A small network was shown many inputs. Here are its activations along a few directions, one row for each input.
Each table varies a few parts of the input and shows all the possible inputs, shuffled.
Descriptions start from the smaller parts, as in this example, which fits no table here: ring(5) and (point or ring(9) or (values(3) and line(6))).
Shared parts are said once, and a part with two or three values counts as separate values.
In the rows, 100 means zero.

Other details of the inputs shift rows strongly along two fixed directions, in all tables alike. That doesn't count.
To show where, the next rows are all for the same input, with only those details redrawn:
[114, 129, 46, 90, 83, 132, 78, 75, 111, 120, 102, 62, 101, 66]
[106, 121, 95, 107, 90, 124, 83, 89, 99, 130, 106, 72, 128, 79]
[124, 114, 130, 76, 125, 80, 128, 106, 101, 72, 98, 118, 47, 139]
[114, 118, 109, 92, 105, 104, 104, 97, 100, 103, 103, 93, 89, 106]
[126, 118, 104, 71, 119, 88, 122, 98, 106, 71, 97, 109, 41, 128]
[92, 105, 193, 136, 106, 102, 100, 119, 76, 141, 113, 100, 165, 110]

A family of inputs:
r1: [85, 68, 183, 151, 79, 79, 99, 111, 66, 121, 110, 107, 169, 101]
r2: [111, 117, 45, 82, 73, 129, 78, 74, 102, 115, 110, 66, 102, 61]
r3: [93, 71, 197, 149, 91, 75, 108, 120, 79, 130, 114, 113, 175, 105]
r4: [115, 101, 71, 106, 80, 97, 100, 83, 118, 100, 102, 84, 103, 79]
r5: [92, 104, 89, 107, 68, 125, 75, 82, 73, 122, 111, 71, 132, 69]
r6: [101, 79, 117, 88, 127, 84, 131, 101, 121, 68, 91, 149, 52, 134]
r7: [84, 126, 37, 93, 111, 104, 65, 97, 98, 103, 106, 37, 101, 51]
r8: [62, 56, 175, 146, 96, 104, 94, 108, 75, 128, 103, 132, 164, 103]
r9: [92, 109, 52, 94, 80, 126, 90, 102, 112, 113, 94, 99, 115, 94]
r10: [103, 71, 93, 79, 117, 88, 123, 94, 111, 56, 89, 145, 40, 124]
r11: [90, 71, 181, 153, 82, 84, 98, 114, 73, 127, 113, 105, 179, 95]
r12: [94, 76, 86, 96, 103, 108, 102, 88, 116, 98, 96, 123, 89, 95]
r13: [64, 94, 27, 105, 119, 107, 67, 92, 121, 103, 92, 66, 107, 50]
r14: [114, 109, 137, 84, 115, 85, 126, 106, 94, 80, 108, 115, 69, 130]
r15: [118, 102, 84, 112, 89, 94, 98, 88, 118, 105, 96, 87, 104, 87]
r16: [98, 118, 24, 92, 78, 137, 77, 93, 121, 122, 86, 85, 113, 81]
r17: [95, 94, 88, 87, 91, 105, 104, 115, 101, 99, 94, 122, 99, 118]
r18: [98, 88, 84, 69, 98, 86, 120, 113, 91, 56, 85, 140, 43, 145]
r19: [121, 103, 105, 65, 108, 83, 123, 98, 89, 54, 102, 116, 36, 126]
r20: [88, 107, 25, 112, 99, 87, 67, 92, 113, 103, 99, 37, 115, 40]
r21: [116, 120, 99, 89, 104, 106, 103, 94, 103, 101, 102, 91, 85, 103]
r22: [92, 91, 86, 91, 87, 108, 102, 114, 92, 92, 93, 120, 101, 116]
r23: [69, 99, 103, 97, 138, 68, 103, 143, 93, 80, 91, 106, 95, 124]
r24: [101, 84, 112, 98, 126, 93, 118, 99, 123, 86, 86, 139, 69, 124]
Q: Describe the family of inputs behind these rows.
A: values(4) and (point or line(5))
Q: Changing only the values(4) part turns r1 into r5. The same change can be made to r11. Which row results?
A: r19
Q: List by row number the other rows that have the values(4) part in common with r6.
A: r8, r10, r12, r13, r24
Q: Which other rows does r12 become when the values(4) part takes its other values? List them by row number.
A: r2, r3, r17
Q: Which other rows does r16 become when the line(5) part takes its other values? List them by row number.
A: r9, r17, r18, r22

A family of inputs:
r25: [124, 94, 133, 83, 104, 70, 131, 98, 88, 70, 112, 114, 58, 126]
r26: [79, 84, 120, 92, 140, 42, 122, 135, 92, 57, 87, 120, 70, 132]
r27: [93, 111, 161, 120, 88, 100, 93, 122, 72, 133, 112, 97, 153, 111]
r28: [111, 74, 131, 103, 121, 74, 124, 106, 114, 76, 88, 147, 70, 133]
r29: [116, 134, 15, 66, 108, 82, 94, 96, 110, 60, 97, 54, 34, 79]
r30: [116, 107, 147, 84, 114, 77, 129, 106, 82, 69, 100, 123, 55, 149]
r31: [70, 81, 130, 136, 80, 106, 91, 115, 82, 123, 97, 108, 160, 101]
r32: [81, 98, 43, 115, 72, 145, 67, 72, 110, 126, 94, 80, 132, 57]
r33: [120, 112, 53, 109, 67, 129, 81, 61, 121, 135, 112, 53, 128, 44]
r34: [99, 112, 168, 128, 102, 109, 99, 108, 93, 148, 108, 98, 155, 103]
r35: [66, 98, 26, 109, 98, 110, 59, 92, 102, 119, 97, 53, 135, 44]
r36: [111, 85, 34, 68, 94, 99, 107, 72, 127, 57, 97, 112, 34, 87]
r37: [95, 108, 156, 130, 80, 104, 93, 111, 73, 126, 108, 88, 155, 108]
r38: [147, 117, 42, 68, 98, 103, 110, 68, 130, 75, 89, 87, 31, 94]
r39: [117, 131, 21, 66, 118, 85, 93, 91, 109, 62, 100, 58, 28, 81]
r40: [125, 110, 153, 92, 123, 77, 138, 102, 105, 77, 95, 126, 56, 148]
r41: [105, 97, 165, 126, 95, 106, 95, 99, 80, 130, 109, 95, 146, 95]
r42: [80, 70, 140, 134, 83, 95, 93, 117, 80, 119, 97, 115, 158, 101]
r43: [116, 120, 124, 74, 110, 88, 120, 122, 91, 77, 104, 115, 74, 139]
r44: [68, 82, 162, 129, 109, 118, 98, 127, 86, 136, 104, 123, 168, 109]
r45: [81, 68, 136, 134, 89, 105, 89, 110, 78, 122, 99, 114, 154, 94]
r46: [69, 84, 133, 127, 85, 105, 90, 126, 83, 129, 99, 112, 157, 104]
r47: [101, 89, 183, 127, 95, 94, 108, 101, 80, 125, 120, 100, 147, 96]
r48: [88, 85, 129, 99, 157, 47, 123, 125, 118, 62, 89, 125, 65, 133]
r49: [129, 127, 46, 62, 96, 112, 105, 67, 114, 72, 92, 88, 31, 99]
r50: [91, 85, 110, 85, 114, 86, 117, 116, 94, 79, 92, 139, 65, 135]
r51: [91, 85, 121, 87, 120, 91, 117, 113, 104, 80, 91, 141, 64, 133]
r52: [77, 63, 152, 133, 90, 91, 102, 110, 80, 115, 113, 119, 153, 97]
r53: [102, 131, 42, 114, 102, 117, 67, 84, 122, 127, 105, 29, 120, 42]
r54: [94, 118, 151, 111, 102, 125, 93, 109, 85, 139, 114, 93, 157, 96]
r55: [92, 88, 38, 112, 70, 139, 63, 71, 112, 125, 94, 80, 130, 46]
r56: [104, 103, 11, 53, 101, 116, 104, 94, 118, 69, 88, 108, 38, 105]
r57: [89, 87, 29, 110, 53, 123, 70, 78, 107, 117, 103, 74, 139, 46]
r58: [98, 86, 134, 97, 125, 80, 126, 117, 114, 86, 90, 148, 70, 142]
r59: [109, 74, 120, 100, 114, 71, 128, 99, 120, 70, 99, 142, 67, 122]
r60: [100, 92, 166, 129, 77, 89, 100, 109, 73, 124, 122, 92, 161, 96]
r61: [111, 114, 52, 106, 61, 136, 63, 70, 93, 134, 107, 52, 135, 50]
r62: [117, 132, 32, 69, 123, 91, 94, 86, 118, 66, 98, 59, 30, 77]
r63: [87, 107, 35, 109, 82, 148, 71, 87, 127, 144, 97, 80, 145, 59]
r64: [80, 104, 19, 97, 66, 144, 68, 97, 108, 128, 97, 72, 140, 62]
r65: [117, 115, 131, 76, 118, 92, 119, 103, 97, 85, 101, 118, 57, 131]
r66: [70, 78, 144, 135, 93, 106, 95, 112, 79, 119, 99, 118, 150, 110]
r67: [101, 86, 120, 102, 119, 83, 127, 103, 117, 74, 87, 142, 63, 139]
r68: [115, 115, 120, 75, 110, 88, 115, 106, 88, 83, 103, 115, 57, 133]
r69: [122, 121, 133, 82, 124, 95, 127, 111, 110, 94, 101, 118, 76, 133]
r70: [67, 99, 35, 111, 105, 115, 58, 88, 114, 119, 96, 55, 134, 40]
r71: [138, 118, 30, 60, 80, 98, 101, 77, 110, 63, 92, 82, 34, 96]
r72: [118, 118, 123, 68, 120, 92, 123, 114, 89, 76, 106, 119, 61, 142]
Q: Describe the family of inputs behind these rows.
A: values(2) and line(4) and (point or line(5))
Q: Changing only the line(4) part turns r67 into r31. The same change can be made to r63. Which row results?
A: r64
Q: Changing only the line(4) part turns r68 into r34. The same change can be made to r50. Which row results?
A: r58
Q: Which other rows does r42 become when the values(2) part takes its other values? List them by row number.
A: r71
Q: Which other rows does r49 become when the line(5) part takes its other values? List them by row number.
A: r41, r47, r54, r65
Q: List by row number the other rows that have the line(4) part and the values(2) part in common with r61.
A: r25, r30, r39, r68, r72
Q: Which other rows does r70 become when the line(4) part takes its other values? List them by row number.
A: r26, r35, r48
